Each row below holds a small network's activations on one record, seen along a few directions.
Each row is followed by the record's values for the fields GUGUM, DUZAB, RALEL, TUPOV, REVAV, VOGA, SADIM, TIF.
A field that a record lacks is left out.
Other fields move the rows too, some of them a lot.
(in the rows, 500 means zero)
Random noise pushes rows far along 9 fixed directions. That doesn't count. These rows show it; they differ only by the noise:
[604 371 607 370 345 498 516 489 330 492 566 467 383 650 602 687 504 517
 387 513 655 411 574]
[633 584 728 336 536 585 510 642 519 427 394 470 262 540 562 438 669 577
 549 412 380 538 543]
[609 420 561 498 532 614 584 481 631 396 537 537 531 685 526 538 436 587
 534 452 479 504 444]
[606 346 343 532 625 670 528 553 575 331 543 549 515 456 431 659 473 318
 530 503 517 588 496]
[463 729 455 206 385 261 336 447 476 493 544 434 275 643 683 676 298 342
 494 653 603 474 459]
[408 558 506 392 474 543 438 452 299 308 617 495 337 441 642 669 538 381
 651 477 536 567 472]
[521 561 618 415 356 395 490 467 395 494 480 494 195 719 615 474 566 598
 302 593 672 501 470]
[553 476 586 424 400 350 570 462 319 522 506 424 572 694 606 502 423 578
 372 605 629 368 507]
[500 604 559 303 490 447 405 422 592 573 500 445 616 639 550 661 258 517
 662 566 441 332 561]
[546 327 486 546 531 648 588 494 347 324 591 517 530 487 528 612 565 458
 528 455 562 534 489]
[558 631 536 492 632 520 548 615 620 287 421 544 417 526 522 370 510 442
 579 508 369 651 445]

[521 379 465 580 509 622 430 412 756 653 490 564 667 508 311 596 402 571
 587 447 434 381 608] | <GUGUM:fenan DUZAB:lili RALEL:varem TUPOV:filod REVAV:rami VOGA:pamab SADIM:beva TIF:doras>
[564 453 541 448 387 433 550 503 282 371 598 521 492 581 615 552 481 455
 561 461 521 462 477] | <GUGUM:fenan DUZAB:lili RALEL:zolol TUPOV:miker REVAV:rami VOGA:gufi SADIM:beva TIF:feve>
[404 557 627 606 535 614 595 515 417 332 487 600 422 516 523 355 654 591
 576 469 472 610 416] | <GUGUM:fenan DUZAB:momut RALEL:zisat TUPOV:miker REVAV:gul VOGA:dis SADIM:beva TIF:rogo>
[414 485 597 692 585 521 503 565 403 486 348 589 705 262 301 360 624 478
 634 526 328 474 763] | <GUGUM:fenan DUZAB:lili RALEL:zisat TUPOV:filod REVAV:gul VOGA:dis SADIM:beva TIF:rogo>
[480 490 556 647 575 554 496 634 525 609 274 492 502 405 315 355 620 554
 393 585 454 503 697] | <GUGUM:forib DUZAB:lili RALEL:lufo TUPOV:miker REVAV:rami VOGA:gufi SADIM:beva>
[392 554 401 449 686 749 361 390 582 642 476 505 435 381 409 600 581 591
 699 464 482 427 402] | <GUGUM:fenan DUZAB:momut RALEL:lipo TUPOV:miker REVAV:gul VOGA:sabo SADIM:beva TIF:rogo>
[628 515 533 529 546 482 672 636 544 536 431 494 485 520 540 368 542 498
 405 412 555 565 405] | <GUGUM:fenan DUZAB:momut RALEL:varem TUPOV:miker REVAV:gul VOGA:tave SADIM:beva TIF:rogo>
[444 480 490 586 458 425 519 402 375 491 501 530 476 573 476 366 585 630
 365 541 543 488 457] | <GUGUM:fenan DUZAB:lili RALEL:lipo TUPOV:miker REVAV:gul VOGA:sabo SADIM:fozu TIF:doras>
[404 535 455 612 523 515 452 458 540 549 419 551 388 440 385 454 565 525
 445 607 527 537 544] | <GUGUM:fenan DUZAB:lili RALEL:lufo TUPOV:filod REVAV:pigod VOGA:tave SADIM:fozu TIF:doras>
[476 578 340 664 609 382 617 628 364 287 457 508 465 305 496 281 613 274
 441 548 451 739 434] | <GUGUM:fenan DUZAB:lili RALEL:lufo TUPOV:miker REVAV:rami VOGA:gufi SADIM:fozu TIF:doras>
[527 464 326 417 590 477 583 478 315 471 597 327 639 427 638 564 465 404
 442 504 637 496 309] | <GUGUM:zok DUZAB:momut>
[480 412 449 494 373 478 518 475 363 454 649 531 390 482 639 705 419 354
 465 468 658 521 472] | <GUGUM:fenan DUZAB:lili RALEL:zolol TUPOV:miker REVAV:rami VOGA:gufi SADIM:beva TIF:rogo>
[679 222 395 634 687 805 573 564 684 600 448 457 672 451 287 534 605 582
 376 488 503 454 505] | <GUGUM:zok DUZAB:momut>
[429 546 592 584 419 513 486 462 676 336 550 603 428 618 551 592 328 482
 486 563 469 620 518] | <GUGUM:buv>
[485 398 476 408 605 724 424 448 600 578 539 355 649 386 463 698 466 521
 577 428 407 425 517] | <GUGUM:buv>
[475 535 447 565 540 469 547 468 536 490 494 502 555 524 492 459 445 484
 550 519 458 517 449] | <GUGUM:fenan DUZAB:lili RALEL:lufo TUPOV:miker REVAV:rami VOGA:gufi SADIM:beva TIF:doras>
[444 400 538 689 444 562 560 446 554 371 561 592 491 605 498 547 458 569
 414 553 569 561 519] | <GUGUM:zok DUZAB:lili>
[577 355 401 437 471 606 552 516 503 416 652 502 481 570 549 735 416 369
 517 468 625 499 433] | <GUGUM:forib DUZAB:momut RALEL:varem TUPOV:miker REVAV:gul VOGA:tave SADIM:pafu>
[673 376 598 556 538 502 648 644 614 586 403 455 735 544 406 329 464 598
 380 455 412 455 587] | <GUGUM:fenan DUZAB:momut RALEL:lufo TUPOV:filod REVAV:pigod VOGA:tave SADIM:pafu TIF:feve>
[619 384 359 557 577 585 548 610 524 356 510 552 475 466 425 467 594 410
 419 507 486 607 442] | <GUGUM:fenan DUZAB:momut RALEL:lipo TUPOV:miker REVAV:gul VOGA:sabo SADIM:fozu TIF:doras>
[560 694 544 296 465 153 449 516 588 743 399 352 853 574 541 404 177 486
 562 597 349 269 634] | <GUGUM:fenan DUZAB:momut RALEL:zolol TUPOV:filod REVAV:rami VOGA:sabo SADIM:fozu TIF:feve>
[309 655 429 576 510 383 407 431 313 418 469 498 479 434 482 433 530 415
 507 725 549 527 504] | <GUGUM:zok DUZAB:momut>
[446 458 499 602 450 567 499 543 420 524 476 594 401 471 430 582 551 441
 466 572 652 519 557] | <GUGUM:fenan DUZAB:momut RALEL:varem TUPOV:miker REVAV:gul VOGA:tave SADIM:beva TIF:rogo>
[685 428 548 508 477 322 545 622 683 516 388 522 672 666 430 417 340 483
 351 623 397 444 658] | <GUGUM:forib DUZAB:lili RALEL:lipo TUPOV:filod REVAV:pigod VOGA:pamab SADIM:beva>
[574 328 277 485 517 453 418 457 377 689 409 455 615 475 314 599 528 441
 336 718 645 329 622] | <GUGUM:fenan DUZAB:lili RALEL:lipo TUPOV:filod REVAV:pigod VOGA:pamab SADIM:fozu TIF:doras>
[456 397 601 581 505 541 643 459 247 445 502 384 676 556 564 402 592 677
 381 575 570 424 417] | <GUGUM:buv>
[337 563 357 445 626 632 402 311 426 521 558 405 391 464 540 580 600 607
 586 531 606 475 280] | <GUGUM:zok DUZAB:lili>
[646 491 512 341 595 578 428 645 701 614 397 426 620 458 370 585 387 410
 639 500 279 404 666] | <GUGUM:fenan DUZAB:momut RALEL:lufo TUPOV:miker REVAV:rami VOGA:gufi SADIM:pafu TIF:feve>
[370 451 530 412 404 455 505 363 206 584 608 396 703 481 653 640 431 540
 578 497 597 343 501] | <GUGUM:fenan DUZAB:momut RALEL:lipo TUPOV:filod REVAV:pigod VOGA:pamab SADIM:beva TIF:rogo>
[515 508 502 520 465 430 570 503 550 610 487 523 664 516 542 528 334 466
 480 502 581 454 524] | <GUGUM:fenan DUZAB:momut RALEL:zisat TUPOV:filod REVAV:gul VOGA:dis SADIM:beva TIF:rogo>
[502 522 543 365 456 442 419 557 331 472 522 412 412 412 546 524 606 426
 536 456 462 491 561] | <GUGUM:forib DUZAB:lili RALEL:lufo TUPOV:filod REVAV:pigod VOGA:tave SADIM:pafu>
[449 410 403 418 523 561 425 352 385 580 577 393 624 505 511 728 414 505
 519 587 624 350 452] | <GUGUM:buv>
[583 527 556 538 491 514 518 620 627 476 373 634 406 565 465 498 437 457
 500 581 516 546 589] | <GUGUM:fenan DUZAB:lili RALEL:zolol TUPOV:filod REVAV:rami VOGA:sabo SADIM:beva TIF:rogo>
[278 541 412 593 588 623 538 263 382 452 622 525 485 466 571 482 625 625
 652 420 584 529 240] | <GUGUM:fenan DUZAB:lili RALEL:zisat TUPOV:miker REVAV:gul VOGA:dis SADIM:beva TIF:rogo>
[566 546 460 446 459 328 461 450 675 544 478 492 597 698 452 416 327 516
 465 570 427 432 484] | <GUGUM:fenan DUZAB:lili RALEL:lufo TUPOV:filod REVAV:pigod VOGA:tave SADIM:pafu TIF:feve>
[491 461 568 501 340 484 458 463 421 485 540 570 302 571 527 533 577 530
 449 471 616 506 501] | <GUGUM:fenan DUZAB:momut RALEL:varem TUPOV:filod REVAV:rami VOGA:pamab SADIM:beva TIF:rogo>
[570 639 472 385 565 454 458 618 693 485 455 535 532 442 552 537 327 306
 697 474 374 532 529] | <GUGUM:fenan DUZAB:lili RALEL:zolol TUPOV:filod REVAV:rami VOGA:sabo SADIM:beva TIF:rogo>
[507 581 410 393 439 396 351 431 687 588 518 513 394 613 433 583 400 441
 523 510 471 450 506] | <GUGUM:fenan DUZAB:lili RALEL:varem TUPOV:miker REVAV:gul VOGA:tave SADIM:pafu TIF:feve>
[408 498 369 503 515 554 405 547 309 487 521 539 388 217 488 700 501 209
 573 528 585 546 613] | <GUGUM:fenan DUZAB:momut RALEL:zolol TUPOV:miker REVAV:rami VOGA:gufi SADIM:beva TIF:rogo>
[469 431 393 509 494 532 493 284 502 513 618 513 535 648 500 552 464 642
 569 516 613 407 285] | <GUGUM:fenan DUZAB:momut RALEL:varem TUPOV:filod REVAV:rami VOGA:pamab SADIM:beva TIF:feve>
[457 494 603 641 416 544 512 636 352 341 521 584 362 310 520 479 623 398
 489 419 435 666 666] | <GUGUM:forib DUZAB:momut RALEL:zolol TUPOV:miker REVAV:rami VOGA:gufi SADIM:fozu>

Here are new rows. What are their fields?
[482 610 493 556 576 469 634 508 583 375 543 508 622 605 591 335 375 525
 641 461 410 576 324] | <GUGUM:fenan DUZAB:momut RALEL:lufo TUPOV:miker REVAV:rami VOGA:gufi SADIM:pafu TIF:feve>
[330 577 473 566 489 363 528 416 300 408 546 435 601 485 610 457 442 513
 459 585 582 521 433] | <GUGUM:zok DUZAB:lili>
[527 431 583 578 351 479 581 510 422 212 612 627 286 586 616 444 612 495
 419 402 485 723 473] | <GUGUM:fenan DUZAB:lili RALEL:lipo TUPOV:filod REVAV:pigod VOGA:pamab SADIM:fozu TIF:doras>
[598 525 464 382 650 605 518 623 722 557 444 471 583 480 458 548 415 451
 583 478 420 485 441] | <GUGUM:fenan DUZAB:momut RALEL:zisat TUPOV:miker REVAV:gul VOGA:dis SADIM:beva TIF:rogo>
[516 391 554 611 504 612 522 514 616 478 502 530 486 493 449 558 517 552
 420 484 492 537 595] | <GUGUM:zok DUZAB:lili>
[577 720 576 298 603 458 480 619 667 585 406 410 594 435 552 412 423 535
 657 388 252 458 488] | <GUGUM:fenan DUZAB:momut RALEL:lipo TUPOV:miker REVAV:gul VOGA:sabo SADIM:fozu TIF:doras>
[604 485 585 518 567 595 529 527 590 415 420 508 376 633 442 343 668 664
 434 486 428 556 435] | <GUGUM:zok DUZAB:lili>
[566 621 662 420 413 403 507 570 588 503 434 459 428 628 600 452 420 545
 377 522 475 534 516] | <GUGUM:buv>
[634 305 601 306 455 490 637 570 169 511 567 215 804 485 666 617 493 533
 399 456 539 317 494] | <GUGUM:buv>
[398 569 588 518 520 514 505 411 455 512 487 422 650 504 548 471 451 632
 535 497 463 467 470] | <GUGUM:buv>
[528 366 475 593 492 488 652 512 395 567 572 505 759 435 527 561 421 436
 455 461 601 440 530] | <GUGUM:fenan DUZAB:momut RALEL:zisat TUPOV:miker REVAV:gul VOGA:dis SADIM:beva TIF:rogo>
[399 704 513 289 425 387 225 494 390 623 405 410 162 464 510 587 613 452
 450 695 563 432 587] | <GUGUM:zok DUZAB:lili>
[422 467 729 740 250 571 457 518 533 556 408 749 300 582 375 517 495 568
 376 581 555 520 854] | <GUGUM:fenan DUZAB:momut RALEL:zolol TUPOV:miker REVAV:rami VOGA:gufi SADIM:fozu TIF:doras>
[464 541 518 294 572 533 531 410 378 536 591 329 704 491 612 549 498 597
 692 421 410 347 350] | <GUGUM:fenan DUZAB:momut RALEL:zisat TUPOV:miker REVAV:gul VOGA:dis SADIM:fozu TIF:doras>
[471 578 577 475 419 457 405 581 380 468 412 576 329 449 443 504 578 460
 456 614 478 523 681] | <GUGUM:fenan DUZAB:momut RALEL:lipo TUPOV:miker REVAV:gul VOGA:sabo SADIM:fozu TIF:doras>
[402 574 437 338 541 402 478 406 334 529 624 272 673 428 680 606 391 495
 554 526 520 405 351] | <GUGUM:zok DUZAB:momut>
[274 701 491 622 550 556 443 412 610 323 536 559 387 487 558 406 515 548
 618 485 437 684 373] | <GUGUM:zok DUZAB:lili>
[376 692 644 513 484 418 490 467 385 565 394 539 377 533 515 329 621 631
 506 581 528 481 485] | <GUGUM:fenan DUZAB:momut RALEL:zisat TUPOV:miker REVAV:gul VOGA:dis SADIM:beva TIF:rogo>
[423 598 486 499 621 485 477 466 453 604 386 473 693 385 380 427 523 535
 642 581 396 373 596] | <GUGUM:fenan DUZAB:lili RALEL:zisat TUPOV:miker REVAV:gul VOGA:dis SADIM:fozu TIF:doras>
[440 477 640 473 529 699 450 586 367 410 495 430 527 248 516 607 634 441
 629 389 354 545 651] | <GUGUM:buv>
